A small network was shown many inputs. Here are its activations along a few directions, one row for each input.
In each table, some parts of the input vary, and every possible input appears once, in random order.
Descriptions start from the smaller parts, as in this example, which fits no table here: one of 2 separate values, together with either a single point or one of 9 places around a ring or (one of 4 places along a line, together with one of 5 places around a ring).
Shared parts are said once, and a part with two or three values counts as separate values.

Other details of the inputs shift rows strongly along two fixed directions, in all tables alike. That doesn't count.

Table:
x1: [55 42 21 42 4 -4 -33 -39 -79 60 -30 -30 33]
x2: [24 27 31 -2 23 -28 -11 -53 -94 74 -38 -29 9]
x3: [25 -2 -79 14 6 48 -26 4 -110 -69 10 -48 -26]
x4: [53 -18 -82 5 17 49 11 -48 -77 -38 47 -41 -15]
x5: [45 23 43 15 8 -1 -29 -57 -77 50 -29 -61 21]
x6: [-49 -41 -40 -19 -7 11 43 11 26 -47 40 58 -70]
x7: [-25 30 55 -49 28 -46 -49 70 48 -5 -13 -25 88]
x8: [-37 2 63 -25 19 -19 6 24 64 22 -10 10 19]
x9: [32 36 26 12 0 -16 -39 -49 -78 81 9 -51 22]
x10: [25 15 34 -33 -2 -8 6 48 81 19 -26 -24 112]
x11: [-23 -17 -53 8 6 19 24 -10 6 -44 6 49 -71]
x12: [27 16 11 34 6 2 -14 -41 -91 75 -45 -21 47]
x13: [29 10 27 18 -4 16 -4 -42 -89 67 -55 -51 34]
x14: [-19 -8 -65 -29 18 0 -14 40 -23 -90 41 14 -43]
x15: [9 -35 -40 19 3 49 14 -60 -91 -18 15 -21 -62]
x16: [-29 -24 -57 6 0 20 27 -11 3 -40 10 51 -64]
x17: [-17 22 83 -36 13 -54 -3 26 66 42 -36 14 37]
x18: [40 50 13 22 13 -25 -30 -56 -78 62 -45 -25 18]
x19: [-43 -47 9 -19 -17 18 25 19 66 -36 12 26 -13]
x20: [1 -37 -38 15 6 49 19 -40 -51 -42 20 -7 -76]
x21: [-39 6 84 -32 14 -32 0 24 64 51 -24 3 55]
x22: [-39 -12 17 -15 19 7 18 22 60 -31 28 23 -42]
x23: [-38 -51 -41 3 -27 54 46 23 35 -59 19 33 -52]
x24: [44 33 24 38 23 1 -23 -39 -82 63 -48 -30 26]
x25: [0 19 82 -10 -15 -13 -5 39 77 28 -48 -12 56]
x26: [45 52 10 22 1 -28 -35 -57 -78 61 -36 -23 23]
x27: [-25 -33 -53 -25 5 29 -16 52 22 -122 41 0 -32]
x28: [13 -10 -49 -5 13 22 22 47 68 -47 30 31 30]
x29: [43 45 -2 21 -14 -28 -43 -54 -74 78 -25 -24 26]
x30: [11 -2 -47 9 -1 12 12 -34 -55 -33 47 16 -88]
x31: [-12 12 70 -1 9 -22 -4 39 70 41 -56 21 62]
x32: [-6 -6 -5 15 -20 12 5 42 77 -34 25 47 -15]
x33: [46 1 -92 -6 27 18 18 -42 -88 -21 52 -13 -29]
x34: [-33 -15 -7 -12 -10 11 15 30 77 -50 67 35 -51]
x35: [34 43 38 13 15 -16 -31 -52 -82 65 -2 -51 18]
x36: [-35 -39 -9 -4 -14 42 40 40 72 -59 2 33 -47]
x37: [-27 -25 62 -17 -18 -48 4 26 68 32 -35 -24 81]
x38: [-28 7 -46 -27 10 -15 -26 62 40 -81 3 29 6]
x39: [-13 -11 -30 -4 6 8 22 -3 3 -47 41 34 -85]
x40: [1 12 18 -42 27 -18 7 36 74 6 25 -7 73]
x41: [-2 -34 -36 6 -31 35 2 -7 18 -47 56 8 -64]
x42: [-58 -42 -33 -10 2 30 38 11 32 -49 54 40 -62]
x43: [5 23 57 4 -23 -28 -27 43 80 50 -22 16 68]
x44: [12 -3 -89 22 20 37 -27 25 -74 -83 24 -3 -28]
x45: [5 21 79 -10 -26 -16 -10 37 78 27 -39 -11 60]
x46: [-43 -8 60 -20 0 -60 7 32 63 47 -16 -15 74]
x47: [-26 -29 23 -15 0 17 16 21 75 -48 9 17 -33]
x48: [-45 -59 -36 6 -34 16 50 47 68 -58 14 17 -21]
x49: [-26 -19 18 13 -11 -33 14 44 62 18 -27 15 60]
x50: [14 -19 -60 46 11 49 15 -40 -94 -7 6 9 -54]
x51: [-1 37 53 -15 -19 -53 -24 23 80 40 -31 24 58]
x52: [-54 -41 -56 1 -18 -20 38 30 69 -51 14 52 -27]
x53: [34 3 -54 54 12 44 1 -38 -85 -19 16 1 -64]
x54: [-28 -2 -11 -6 5 -5 14 17 64 -35 -6 51 -38]
x55: [-22 -21 12 -4 -11 29 27 38 73 -43 -7 18 -29]
x56: [56 32 24 26 -22 8 -26 -39 -76 60 -28 -58 32]
x57: [50 26 40 15 -4 -4 -34 -58 -77 49 -21 -60 25]
x58: [-4 29 74 -33 -14 -60 -15 27 71 45 -11 14 47]
x59: [17 33 14 -37 14 -45 -6 32 82 26 -26 11 106]
x60: [-21 -9 -6 -22 -24 -16 6 26 61 -16 43 40 -39]
x61: [0 -10 -77 26 -1 24 13 -59 -94 -4 4 18 -55]
x62: [52 27 18 25 -29 8 -31 -37 -75 70 -25 -59 32]
x63: [-35 -7 52 -28 -8 -78 12 31 57 48 -29 3 66]
x64: [18 20 28 -4 17 -27 -8 -54 -97 79 -35 -26 16]
x65: [13 4 -36 25 23 32 3 -51 -87 -14 44 -20 -78]
x66: [22 -22 -44 20 -19 41 1 -38 -42 -44 51 -11 -70]
Each input here is: one of 6 places around a ring, together with either one of 2 separate values or one of 9 places along a line.
- The inputs of x63 and x48 match in every part but the place on the ring of 6. If x14 is changed in the same way as x63 into x48, which row does it become? => x3
- Which other rows agree with x46 in the place on the ring of 6? List them by row number. => x7, x8, x9, x21, x22, x34, x35, x40, x42, x65
- Which other rows does x28 become when the choice among 2 separate values takes its other values? List them by row number. => x44
- Which other rows does x31 become when the place on the line of 9 takes its other values? List them by row number. => x1, x12, x24, x32, x43, x49, x50, x53
- Start at x48 and move only the place on the line of 9, one step at a time. The first step leads to x23. Which rows follow, in order? => x13, x36, x55, x25, x45, x56, x62

Table:
x67: [25 26 71 22 8 3 -3 -62 -47 87 -28 -20 -9]
x68: [-31 -12 28 -21 2 -9 34 -11 67 5 30 48 -59]
x69: [-2 7 46 42 -7 -12 4 -50 -60 96 -47 -8 7]
x70: [10 -17 -83 16 -2 37 -11 -18 -68 -78 59 7 -93]
x71: [-15 15 12 -37 7 -36 -2 45 83 7 -13 32 69]
x72: [-18 10 39 -37 1 -46 -19 48 81 3 17 14 53]
x73: [45 16 25 10 -13 -5 -36 -26 -56 43 -12 -58 50]
x74: [-18 -35 -6 -20 -11 22 23 39 45 -43 6 -2 8]
x75: [17 -5 -108 16 7 28 12 -18 -61 -62 73 13 -81]
x76: [35 21 12 23 25 -4 -18 -21 -60 41 -40 -41 57]
x77: [32 14 66 14 -13 2 4 -72 -41 84 -29 -33 -4]
x78: [-4 -29 -88 4 13 46 14 -11 -79 -81 34 2 -84]
x79: [41 33 2 18 15 6 -26 -18 -59 49 -39 -26 61]
x80: [-58 -12 55 -13 -14 -54 27 17 84 54 -22 50 13]
x81: [-3 22 42 -8 -4 -15 -12 64 92 1 -8 14 51]
x82: [38 28 29 18 8 -4 -43 -16 -62 45 -10 -44 45]
x83: [-54 -18 -11 -41 5 -12 12 57 101 -64 46 34 -13]
x84: [-6 29 36 -25 -9 -37 -22 60 87 -10 -16 18 41]
x85: [5 10 37 -16 -25 -16 -6 53 95 0 -10 -1 56]
x86: [-1 -36 -83 22 17 68 25 -7 -73 -71 43 -2 -75]
x87: [30 17 25 3 -5 -1 -29 -28 -57 40 -23 -69 47]
x88: [-78 -39 17 -4 -29 -15 40 36 109 -28 -2 83 -62]
x89: [-31 14 50 -38 0 -33 -25 53 81 -16 -17 3 38]
x90: [18 -42 -98 30 -2 57 30 -28 -55 -73 35 -9 -65]
x91: [5 -5 42 34 -29 -13 11 -59 -54 94 -49 -22 12]
x92: [23 -31 -109 25 -13 67 23 -25 -53 -66 37 7 -62]
x93: [-7 -32 -98 -2 22 36 27 -17 -77 -66 57 3 -71]
x94: [22 29 29 11 17 0 -36 -19 -63 42 -21 -55 43]
x95: [-34 -12 -26 -29 -8 2 10 67 110 -74 6 65 -7]
x96: [33 28 7 6 20 -26 -28 -24 -65 31 -49 -37 48]
x97: [-41 -27 -27 -29 12 -17 30 57 107 -66 27 49 2]
x98: [22 33 67 5 3 -19 -13 -66 -52 77 -36 -15 -18]
- The inputs of x74 and x86 match in every part but one. If x92 is changed in the same way as x74 into x86, which row does it become? => x79
- Describe the family of inputs behind these rows. => one of 4 places along a line, together with either one of 2 separate values or one of 6 places around a ring
- Which other rows does x89 become when the place on the ring of 6 takes its other values? List them by row number. => x70, x78, x84, x95, x96

Table:
x99: [-23 -31 42 7 -24 10 22 27 57 13 -45 -1 37]
x100: [-28 -27 -42 25 15 19 28 -13 -9 -31 32 41 -75]
x101: [14 7 -6 -10 4 -15 -32 -14 -37 9 10 -41 30]
x102: [-24 6 60 -4 12 -22 -2 13 50 22 -2 14 6]
x103: [-20 -2 4 -23 -2 -36 -12 27 42 -3 -5 1 59]
x104: [38 30 15 22 -8 2 -25 -71 -117 80 -5 -38 -7]
x105: [22 23 11 20 -8 -13 -14 -52 -86 85 -23 -16 13]
x106: [-2 -20 -52 28 -21 16 27 -21 5 -33 23 38 -78]
x107: [2 12 50 0 -24 -24 -3 4 64 20 -11 12 3]
x108: [13 20 24 -13 5 10 -11 30 61 -4 -5 -8 48]
x109: [-27 -29 -46 -10 12 15 43 -24 -10 -33 26 36 -75]
x110: [67 25 -12 15 16 1 -24 -46 -124 45 3 -73 34]
x111: [1 -18 -64 6 7 30 3 11 -16 -68 19 33 -45]
x112: [8 -13 -46 0 5 38 -7 10 -13 -74 33 18 -55]
x113: [9 30 4 -5 11 -15 -31 3 -47 3 -9 -33 10]
x114: [-24 18 12 -19 6 -35 -14 47 34 -6 -25 7 37]
x115: [3 0 8 -17 3 -23 8 41 44 3 -3 1 59]
x116: [-22 3 55 -38 10 -25 12 1 49 21 -9 9 5]
x117: [9 -11 -75 15 7 49 19 5 1 -55 28 18 -31]
x118: [-15 -24 58 3 -25 18 11 22 52 8 -31 -18 27]
- Describe the family of inputs behind these rows. => one of 2 separate values, together with either a single point or one of 4 places along a line or one of 5 places around a ring
- The inputs of x113 and x114 match in every part but the choice among 2 separate values. If x107 is changed in the same way as x113 into x114, which row does it become? => x106
- Which other rows does x113 become when the place on the ring of 5 takes its other values? List them by row number. => x101, x108, x110, x112
